A small network was shown many inputs. Here are its activations along a few directions, one row for each input.
In each table, some parts of the input vary, and every possible input appears once, in random order.
A made-up example of a description, with smaller parts first: one of 8 places around a ring, together with either a single point or one of 9 places around a ring or (one of 3 separate values, together with one of 4 places along a line).
Shared parts are said once, and a part with two or three values counts as separate values.

Other details of the inputs vary at random and push rows far along two fixed directions, the same in every table; ignore that.

A family of inputs:
R1: [-26   0 -23 -28   4 -23  -4  -3  27  -2   5 -12   3  -4   2   1]
R2: [ -1  17  18 -39  11 -23   3  -8  30   3 -16  17 -25  -4  18 -14]
R3: [-28  -4  -4 -11   3 -14 -10   4  12  -3  -1 -12   3  -4  -3   2]
R4: [ -4  18  37  14  11  10   6  -5 -29  -2 -26  -1 -26  12   5 -18]
R5: [-23  32  18  23  36  10  12  -5 -10  -3  -9 -15 -12  -4  -3 -16]
R6: [  4 -15 -44   1 -35   4 -15 -24 -18 -22   6 -18  16   4 -19   0]
R7: [  4 -16 -40  -6 -35  15  -5  18 -21 -22   7   3  28  16   3   8]
R8: [  9  10  16 -11  11 -29  -1 -12  62  20  -5  25 -34  -7   5  -9]
R9: [ -8  28  38  59  63  37  21   8 -43  -1 -10  -7   6   9  -9 -11]
R10: [-17 -12 -12 -29   6 -14   0  12  32   4  14  -5   9  -7  13  10]
R11: [-12 -11 -16  49   7  22   4  18 -46 -24   5 -12  40  18 -11   5]
R12: [ 14  22  13   0  12   2  -9 -20   7   9  -5   3 -11 -20   2  -5]
R13: [ -5  26  39  25  73  -2  10   9   0  24  -8   5 -13  -1  13 -10]
R14: [ 20  12  37   2  16  -2  -4 -14  12  18   2   0 -11 -15   4  -1]
R15: [ 22  38  52  13  45  17   5 -17   7  20  -1   6 -31 -21   8 -14]
R16: [  1 -30 -54   2 -53   5  -4  -8  24 -20  18   7   8  15 -21  13]
R17: [ 12  12  -8  58   4  52  12  15 -80 -26  -9   4  20  27 -14  -7]
R18: [  8 -44 -35 -10 -55   1 -10  -4  -8  -6  21  -9  22  -7  -3  20]
R19: [  7  -8 -17 -38  -8 -28  11  11  61  19  13   0 -21   5  -3   0]
R20: [-23 -15 -33   5 -17   9  -5  11 -12 -17   3 -15  36   1  -6   4]
R21: [  3 -24 -38  25 -50   6 -13  -3  11 -25   9   4  11  16 -22   9]
R22: [  7   6  36  32  13   0  15  17  -1  11 -16 -10 -28  10  -8  -7]
R23: [ -6  -3  -5 -58 -11 -30  -8  -4  29   3   0   9 -15   2  12   1]
R24: [-16 -26  -2 -21   1 -28   5  18  21  13  21   1   8  -4  12  13]
R25: [  2 -13   0 -20 -23 -17  -9 -20  12  -4  11  -7 -14 -13   0   7]
R26: [  8  42  50  12  42   6  10 -32   2   8 -15   1 -42 -22  -1 -23]
R27: [ 22 -25 -45   5 -29  -1 -12  -5 -16  -8  17   0  29   2 -11  12]
R28: [  2  16  -7 -17   6   1  -1  -2  -5   6 -14  12  -5   4  10  -8]
R29: [  3  15  12 -40  10 -14   1  -1  25   9 -12  18 -17  -7  18  -4]
R30: [  7 -13 -45  -8 -35  19  -8 -18 -11 -18  17  -7  18  -9 -15  14]
R31: [ 15  30  47  59  32  39   0 -20 -47  -8 -31  -8  -5  -9 -11 -21]
R32: [ -3   8 -16 -29 -10  -3   1  -7   3 -16   6   2 -11  10   3 -12]
R33: [  7 -17  -8 -16 -21 -25   2  15  36   9   2  -9  -4  12 -11   7]
R34: [  5   2  10  54  -6  33 -15 -18 -64 -25 -17 -23   9   5 -26 -14]
R35: [ 16  -9  13  79 -12  36  -2  -1 -80 -15  -3 -10  17   8 -19   2]
R36: [-20  -8  -7  17   0  16  -2  15 -21  -4   5 -16  30   9  -7  13]
R37: [-23  16 -10  65  10  55   4   7 -66 -28 -12 -23  27   8 -15  -7]
R38: [  4 -28 -16   9 -35  14  -8 -13 -23 -11   6 -12   9  -7  -8  10]
R39: [-16 -16 -29 -38   1 -20   1   9  37  15  14  -5  15  -5  16  15]
R40: [  5  -3  13 -11  -7   5   5  11  -6   7  -4   7  -4   7  17   0]
R41: [  8  12  19 -21   7 -19  -3 -29  27   1  -2   2 -20 -20  -1  -2]
R42: [ 12  -2  14 -38   6 -34   2  12  27  22   7  24  -8   2  19   6]
R43: [ 16   8  15 -29  18 -22   7  10  23  10   6  24  -9   3  21   0]
R44: [  8  -4  31 -37  13 -29   7   8  26  23   4  25 -23  -1  21   4]
R45: [ -7  23  63  12  69  -9  13  12   6  30  -7   7 -13  -7   4  -6]
R46: [-26   7   5 -16  16 -19  -2   1  23  -4  -4  -7  -6  -9   2  -2]
R47: [ -5 -15  -8 -40 -20 -16   2   5  15   6  -4  13  -8  -3  20  11]
R48: [ -1  18   4 -40  12 -24   1 -10  23   8 -14  11 -24   2  14 -15]
R49: [ 17 -10  -8 -26 -15 -12  -6 -13  26   5  14   6   5 -19   6   9]
R50: [  2 -16  11  14 -26 -11  -5  -3  27   8   6  10 -17   4 -11  -6]
R51: [ 10  11 -10  79  -8  38   7  20 -59 -20 -26 -22  11  28 -31 -17]
R52: [-28   4   9  -3  17  -1  -7   9   5   8  -4  -5   2 -10   3   7]
R53: [ 20  17  18  23  13  17  -2 -13 -15   8  -3  -3  -2  -8  -4  -6]
R54: [  6  -6 -27 -49 -17  -6  -1   8  26   2  14  16  -1   1  14   4]
R55: [-38 -28 -34  -1 -34  -6  -6   5 -11 -21  11 -23  21   6  -8   6]
R56: [  7 -20 -24   2 -35   6 -13 -13 -15 -11  11 -13  23  -7 -10   9]
R57: [ 21 -21 -34   8 -20  11   1  -8 -17 -10  25   2  21   1 -10   7]
R58: [  1 -28 -44 -19 -48   3  -9  18 -12 -10  10   3  31  16   2  17]
R59: [ 19 -24  -6 -20 -17 -27  -6  -6  16  14  22  11   7 -12  -1  16]
R60: [  9  12  18   6   8 -14  10  12  27   5  -9  -1 -22   5  -4  -5]
R61: [-23  30  74  32  63  18  22   3 -18  20 -35  -4 -26 -19   0 -15]
R62: [  0 -37 -40   9 -63  -7 -19  -3  19 -13  14   4  13  17 -21  15]
R63: [  9  10 -12 -14  -2   0   0   7   2   3  -2  13   0   7  16   0]
R64: [ -3   5   1 -19 -12   1  -8   4  -7  -2  -8   9   4   2   2   3]
R65: [  4  20   7 -37  15   0   4  -4  21   6   0  17 -16  -4  17  -7]
R66: [-16   7  36  21  31  13  17  15 -10  15 -11  -9  -2  -7   7   0]
R67: [-13  14  11 -33  34 -15  12   7  46  17  15   6 -12 -17  21   5]
R68: [ 27  23  52  31  45  -1   0 -11  -4  20  -6  12 -21 -14   5 -12]
R69: [-24 -18 -47   0 -15   9  -8   9 -14 -16   2 -20  35   7  -6   7]
R70: [ 14  -2 -28  28  -7  18   4  15 -48 -13  -9   3  24  28  -3   2]
Each input here is: one of 5 places along a line, together with either one of 2 separate values or (one of 3 separate values, together with one of 4 places along a line).
Question: The inputs of R3 and R1 match in every part but the place on the line of 5. If R52 is changed in the same way as R3 into R1, which row does it become?
Answer: R69
Question: Which other rows does R58 become when the place on the line of 5 takes its other values? List them by row number.
Answer: R7, R40, R54, R63
Question: Which other rows does R12 become when the place on the line of 4 takes its other values? List them by row number.
Answer: R6, R27, R53
Question: Which other rows does R65 become when the choice among 3 separate values takes its other values? List them by row number.
Answer: R30, R37
Question: Which other rows does R25 become when the place on the line of 5 takes its other values? List them by row number.
Answer: R6, R26, R34, R41

A family of inputs:
R71: [-10 -31 -23 -48 -17 -47  -6   8  55  16  23   1   2  -7   8  17]
R72: [  3 -26 -37 -14 -46  -7 -11 -11  21 -10  16   4   8  -1 -11  12]
R73: [ -7   9  -3 -18   8   2   4   5   6   3  -2   0  -3  -2  11  -3]
R74: [  7 -19 -17 -53 -33 -38  -9 -11  58   9  15   7 -16 -10   5   9]
R75: [ 19  13  20   7  -4  10   3 -10  -8   1 -11  10 -18   1   1 -10]
R76: [ 24  11  21 -40  11 -29  -1 -16  47  19   3  20 -26 -15  11  -6]
R77: [ 3  0  2 -9  3 -2  7 15  9 10  1  5 -3  3  7  3]
R78: [  0  24  60 -32  63 -38  16  -1  65  41   2  16 -47 -25  23  -8]
R79: [ -9  47  64  69  71  41  16  -3 -52  -3 -32 -14 -19  -4  -7 -28]
R80: [ 10  43  71  17  69   5  18   6   7  32 -20  10 -35 -10  14 -16]
R81: [ 11 -17 -25  -2 -26  -2  -7 -13  10  -7  14  -3   5  -7 -11   7]
R82: [ 17 -20 -39 -24 -47  -3  -7  -6  11  -7  13   1   6   3  -3   9]
R83: [ 19 -12 -26  -3 -33   4  -7 -11 -17 -13   3   7   8   8  -5   2]
R84: [ -1  40  79  26  65   1  15   8   6  26 -27   5 -37  -4   9 -19]
R85: [ -5  34  18  76  30  58   6   3 -94 -24 -33 -12  15  25 -17 -21]
R86: [  3 -32 -43 -31 -56 -16 -12  -9  29 -10  19   3   4   1  -8  15]
R87: [-18   7  12  10  22  -3  -2  -1  -2   2  -9 -14  -2  -5   0  -6]
R88: [ -2 -35 -18 -21 -27 -15  -7   8   9   3  22   1  19  -5   6  25]
R89: [  3 -10 -16 -21  -7 -16   1  12   9   4   8  11   6  10   2   7]
R90: [  4 -26 -29 -14 -41 -16 -10 -13  13 -11  18  -9   3  -5 -14  10]
R91: [ -3  50  63  26  58  24  16   2 -27   9 -32   5 -27   0  12 -26]
R92: [-16  13   8  45  14  28  -2   6 -44 -14 -22 -21  14   7 -11  -9]
R93: [ -4 -16 -14  -8  -1 -10   2   8  21   6  17   1   9  -5   1  11]
R94: [-14  -9 -21 -18   1  -7  -1   0  16  -2  12  -6   9  -9   5   5]
R95: [ -5  -5   4   2   2 -12  -1  11  12   8  -1  -4   2   0   1   5]
R96: [ 17 -21 -48  11 -50  20  -7  -5 -26 -19   8 -10  23   9 -15   8]
R97: [ 27  25  35  22  24  14   4 -15 -13   8 -14   5 -17  -6  -2 -15]
R98: [ -4  29  15  71  24  55   5   4 -93 -25 -29 -10  17  22 -11 -17]
R99: [-21   3 -14  47  -5  36   0   3 -45 -24 -11 -14  22  12 -15  -4]
R100: [  9 -11 -16  15 -22   8  -3 -12  -9 -15   6  -9   1  -1 -16   1]
R101: [  4 -13 -28  24 -18  15  -1  17 -36 -17   2  -3  32  18 -11   5]
R102: [  7  -9   5 -20 -10 -28  -9 -16  36   9   5   1 -16 -13  -1   1]
R103: [  4  -1  -3   8   2   4   4  11 -20  -1  -2   8   9  14   2   3]
R104: [-23 -27 -54 -11 -31  -2 -12   2   2 -17  16 -11  35   3  -4  12]
R105: [  5  25  55 -49  47 -36  14   7  63  41  -4  27 -46 -15  31  -8]
R106: [  5 -13 -17 -36  -4 -23   0   9  29  13  19   7   9  -2  11  12]
R107: [ 12   5  20 -15   1 -21  -6 -15  34  15  -5   4 -23 -14   2  -3]
R108: [  3  -1   0   4  -4   7   7  14 -19  -2  -2   7   5  13   4   3]
R109: [ -8  -7 -35   0 -15  10  -5   8 -24 -22   2  -8  30  12  -4   0]
R110: [ 21   7   9 -23   0 -14  -3 -16  17   8  -2  15 -19  -2   2  -6]
R111: [  9   6  20 -29  11 -29  -5 -20  58  24   7  17 -26 -22   6  -4]
R112: [ 16  -4  26 -21   0 -18  -6 -18  25  17   5  12 -19 -22   9   6]
R113: [-21 -19 -45   4 -35  12  -8  11 -24 -26   3 -19  30  14 -10   7]
R114: [ -8  17  31  39  29  16   8   7 -12   6 -12   4  -6   3  -5  -7]
R115: [-10   4  20  39  14  33  -2   0 -54 -11 -10 -13  17  -2  -4   0]
R116: [-14 -31 -38  25 -32   7  -3  12 -27 -22  14 -19  28  14 -18  14]
R117: [ 17 -15 -25 -17 -41   0  -4  -9  -5 -10   7   9   3   7   0   4]
R118: [ -8  -4 -33   1 -13  17  -1   7 -22 -13   2 -12  23   7   1   5]
R119: [-25 -27 -55  34 -39  29  -9   7 -58 -43   8 -34  43  18 -24   9]
R120: [-10   4  13  32  19  10   1   7  -7   5  -1  -1   7   2  -5  -2]
R121: [ -6   9   0 -22   6  -1   5   1  -2   0  -2   8  -4   2  15  -3]
R122: [ -7   2  24 -45  19 -39   7   7  68  28   7  18 -29 -12  18   4]
R123: [  0  37  42  14  54  14   9  -2 -17  11 -17  -1 -11  -6  10 -16]
R124: [-21  -7 -16 -22  -9  -7  -1   4  17  -6   3  -3   3  -1   4   4]
Question: The inputs of R95 and R92 match in every part but one. If R108 is changed in the same way as R95 into R92, which row does it become?
Answer: R121
Question: Describe the family of inputs behind these rows.
Answer: one of 3 separate values, together with either a single point or one of 8 places around a ring or one of 9 places around a ring
Question: Which other rows does R89 become when the place on the ring of 8 takes its other values? List them by row number.
Answer: R77, R80, R101, R103, R105, R106, R108
Question: Which other rows does R81 become when the place on the ring of 9 takes its other values? List them by row number.
Answer: R72, R74, R86, R90, R100, R102, R107, R111

A family of inputs:
R125: [-20  39  59 -11  46 -11  11  -2  14  18 -22  15 -34  -2  13 -29]
R126: [  4  -6 -19  62 -11  49   1  14 -94 -20  -4 -11  44  13 -15   6]
R127: [ -4  46  46  -2  65  -9  14 -15   9  20 -18   8 -23 -21  18 -23]
R128: [-27 -10 -14  70 -16  43  -9   3 -63 -37  -9 -35  31  21 -24   2]
R129: [ -6 -61 -57 -13 -51 -17  -4  18   9  -3  34  -6  40   7  -2  30]
R130: [ 25 -32 -46 -74 -71 -43 -12 -16  60   3  25  27 -16  -2  -2  13]
R131: [ -3   0 -24  63  -6  61   1   7 -86 -29  -6 -19  40  16 -17  -1]
R132: [-12 -39 -40 -67 -27 -50  -6   7  82  14  38   6   7 -14  13  25]
R133: [ 33  22  69  10  25  -9  -1 -25  33  29 -15  11 -56 -26  -7 -16]
R134: [-15   4  -1  44  13  13   1   0 -15 -10  -7 -17  12   6 -11  -6]
R135: [ 15  29  62  -8  53 -12  18  18  18  32 -16  21 -33  -2  23  -3]
R136: [ 32 -34 -64 -29 -79  -4 -24 -25  -2 -29  26  -2  21  -1 -19  18]
R137: [ -5 -15 -31 -57 -20 -30   4  16  49   9  17  13   0   3  17  12]
R138: [  1  41  48  -9  59  -5   8   5  28  17 -27   3 -38   6  16 -19]
R139: [-17  16  12  20  18  24   0  -5 -42 -14 -15 -14   5  -5  -2  -8]
Question: The inputs of R136 and R130 match in every part but one. If R126 is changed in the same way as R136 into R130, which row does it become?
Answer: R135
Question: Describe the family of inputs behind these rows.
Answer: one of 3 separate values, together with either a single point or one of 4 places along a line
Question: Which other rows does R125 become when the choice among 3 separate values takes its other values? List them by row number.
Answer: R128, R139

A family of inputs:
R140: [ 17  18  15  19  19  24   5 -14 -16  -1  -8 -12 -12 -12  -3 -13]
R141: [-16  12  14  41   7  12   0 -11 -24  -9 -15 -16 -10   1 -16 -12]
R142: [-11   0 -40  12 -16  23  -6  15 -39 -19   1 -10  38  19  -3  -1]
R143: [ -7 -15 -31   0 -24  13   7  13  -9  -9  15  -1  23   7   3  15]
R144: [-18 -19 -46 -21 -25  -6 -12   6 -10 -17   6 -17  35   8  -4  10]
R145: [ -8   5  33  -2   7  -8   1   3  14   6  -5   2 -15  -9   5  -1]
R146: [ 11 -21 -51 -52 -41 -27   2  18   7 -15   9   8   5  25   2   4]
R147: [  3   7  18   4  16  -5   5  -5  25  11   3 -15 -18 -13  -3  -5]
R148: [  2 -31 -49  27 -43   9 -11  -2 -11 -26  24  -9  34  13 -29  15]
R149: [  6  24  38  21  21  24   4  -7 -30  -3 -17   8 -15 -10   8 -13]
R150: [ 14 -24 -21 -62 -33 -27  -3  -5  41  14  23  18  -5  -6  19  16]
R151: [ -2  19  12 -10  14  -5   1 -25   3   2 -10   1 -23 -15   3 -16]
R152: [-20  -8  14 -68   1 -49  -7 -10  77  20   5  10 -27 -20  17   5]
R153: [ 27  17  19  28   9  14  -2 -16 -14   3 -15   7  -6   1  -6 -14]
R154: [ -4  15  40  29  50   8   3  10 -33  12 -11  -6   1  -5   1   0]
R155: [-12  28  19   6  43   5  13  13   1  15 -11  12 -10   9  11 -13]
R156: [ 3  3 25 -9 29 -7 10 13  4 18  4 11  0 -6 14  2]
R157: [ 22 -16 -30   2 -43   6  -7  -4 -21  -8   3   4  11  11  -6   9]
R158: [-11   5  13 -56  20 -29  14   8  75  26  12  10 -25 -20  20   5]
R159: [ -2 -32 -25  33 -47  18  -5  11 -37 -16   8  -9  23  18 -16  12]
R160: [ 19   2  -9  -4  -2   2  -4 -17   8  -4  11  12   1  -7  -4  -3]
R161: [ 11  -1  12  39 -12   9  -1   4 -26  -1 -10  -2  -2  14 -17   5]
R162: [-13  17  38  37  54   3   3   1 -26   3 -14 -17   0  -2   4  -7]
R163: [-16  22  23  15  42   9  12  16  16  10 -12   7 -12   0   9 -10]
R164: [ -8  -9 -12 -54 -16 -17 -11 -16  29  -1   3  10  -6 -12  13   5]
R165: [ 10 -18 -21  27 -31   0 -11   1  -4 -11   3  -6  17  13 -22   5]
Question: Describe the family of inputs behind these rows.
Answer: either a single point or one of 9 places around a ring or (one of 2 separate values, together with one of 8 places around a ring)
Question: Which other rows does R147 become when the choice among 2 separate values takes its other values? List them by row number.
Answer: R140
Question: Start at R151 and move only the place on the ring of 8, one step at a time. The first step leads to R164. Which rows follow, in order?
Answer: R149, R150, R157, R153, R160, R140
Question: Which other rows belong to the same alternative as R143? List them by row number.
Answer: R142, R144, R154, R155, R156, R158, R162, R163
